These are the activations of a small neural network, seen along a few directions. Each row is one input.
Each table varies a few parts of the input and shows all the possible inputs, shuffled.
Descriptions start from the smaller parts, as in this example, which fits no table here: values(3) and (point or line(9) or (line(4) and ring(5))).
Shared parts are said once, and a part with two or three values counts as separate values.

Other details of the inputs vary at random and push rows far along two fixed directions, the same in every table; ignore that.

Rows:
row 1: -17; -9; -10; -3; 25; -12; 2; -11; -11; 6; -16
row 2: -14; 12; -1; 17; 21; 4; -11; 8; 6; -8; 5
row 3: 9; 16; 1; 20; 14; 7; -13; 11; 16; -8; 19
row 4: 3; 8; -6; 4; 24; -2; -15; -1; 10; -5; 12
row 5: 0; 14; 5; 3; 11; 6; -19; 1; 7; -13; 17
row 6: -15; 12; -3; -2; 19; 1; -19; 2; 10; -10; 7
row 7: -9; -11; -8; 13; 20; -9; 14; -5; -15; 13; -19
row 8: 13; 11; 3; 8; 13; 5; -17; -1; 8; -11; 20
row 9: 10; -5; 3; -12; -23; 6; 10; -2; -1; 6; -1
row 10: 8; -1; -4; -15; -17; 3; 6; 2; 9; 9; 0
row 11: 14; -6; 2; -11; -22; 5; 10; -3; 0; 7; 0
row 12: 17; 14; 16; -12; -48; 15; -5; 17; 20; -12; 22
row 13: 15; -13; 3; -2; -17; -6; 14; -4; -9; 5; -5
row 14: -23; -9; -7; 10; 17; -7; 10; -4; -15; 9; -24
row 15: 11; -11; 4; -4; -17; -6; 13; -3; -10; 4; -6
row 16: -12; -12; -11; -4; 22; -13; 7; -12; -13; 11; -18
row 17: -1; -8; -7; 13; 12; -5; 12; -2; -8; 12; -12
row 18: -3; -5; -3; 1; -13; 3; 16; 5; -3; 13; -13
row 19: 5; -12; -11; -2; 15; -10; 6; -9; -5; 12; -8
row 20: 10; -6; 7; -7; -26; -1; 11; 2; -4; 1; -2
row 21: -4; -1; 5; -15; -25; 9; 4; 1; 1; 0; -3
row 22: -9; 9; 3; 4; 18; 2; -17; -3; 1; -13; 10
row 23: 1; -2; 9; -9; -28; 1; 6; 4; -2; -3; -1
row 24: -9; 16; 10; 8; 7; 2; -24; 7; 6; -24; 16
Description of these inputs: line(4) and line(6).

Rows:
row 25: -37; 7; -1; -12; -1; 0; 5; 8; -6; 5; -21
row 26: 4; -12; 3; -18; -24; 2; 36; -6; -20; 23; -19
row 27: 17; 29; 2; 11; 4; 11; -21; 22; 39; -18; 38
row 28: 7; -12; -11; -9; 6; -14; 2; -7; 4; 10; -7
row 29: -31; 0; -14; -7; 2; 5; 4; 7; 9; 12; -20
row 30: 20; 7; 14; -8; -56; 7; 18; 22; 9; 8; 2
row 31: 5; -13; 5; -5; -28; 4; 32; -3; -22; 25; -23
row 32: -6; -12; -4; -6; 17; -9; 14; -15; -30; 13; -19
row 33: -3; -14; 1; -10; -1; -1; -3; -19; -12; -1; -6
row 34: -1; -12; 1; 5; -2; -10; 10; -3; -8; -5; -5
row 35: 8; 7; 7; -16; -11; -9; -6; 3; 4; -3; 7
row 36: 25; -1; 1; -3; -53; 12; 18; 21; 23; 15; 2
row 37: 16; -4; 14; -5; -60; 24; 12; 8; 7; 3; 3
row 38: 1; -1; 3; -1; 4; -13; 16; 3; -11; 4; -6
row 39: 5; -9; -10; -11; 8; 1; 0; -14; 1; 14; -5
row 40: 0; 21; 8; -4; 23; 3; -28; -4; 4; -14; 22
row 41: -32; 6; 2; -8; -20; 12; -7; 11; 11; -10; -7
row 42: -3; 13; 8; 15; 19; 11; -19; -2; 6; -23; 23
row 43: -9; -1; -5; 12; 47; -26; -7; -8; -22; -6; -7
row 44: -6; -7; -17; 14; 53; -7; -7; -17; -12; 5; -6
row 45: 5; -7; -7; 14; 4; 8; 9; -3; -2; 17; -9
row 46: 11; 5; -4; -1; -3; 15; 7; 3; 13; 8; 9
row 47: -4; -9; -18; 17; 51; -21; -7; -9; -8; 1; -7
row 48: 4; 13; 11; 26; 2; 2; -23; 12; 13; -25; 20
row 49: -5; -25; -7; 3; 10; -21; 10; -14; -23; 0; -21
row 50: 11; 21; 12; -1; -7; 4; -39; 9; 29; -34; 37
row 51: 0; 10; 5; 10; 17; 9; -27; -4; 4; -24; 21
Q: What do these inputs look like to the network?
A: values(3) and (point or (values(2) and line(4)))
Q: The inputs of row 28 and row 35 match in every part but the values(3) part. If row 36 is changed in the same way as row 28 into row 35, which row does it become?
A: row 30
Q: Which other rows does row 30 become when the values(2) part takes its other values? List them by row number.
A: row 31
Q: List by row number the other rows that have the values(3) part in common with row 50.
A: row 33, row 34, row 37, row 41, row 42, row 48, row 49, row 51
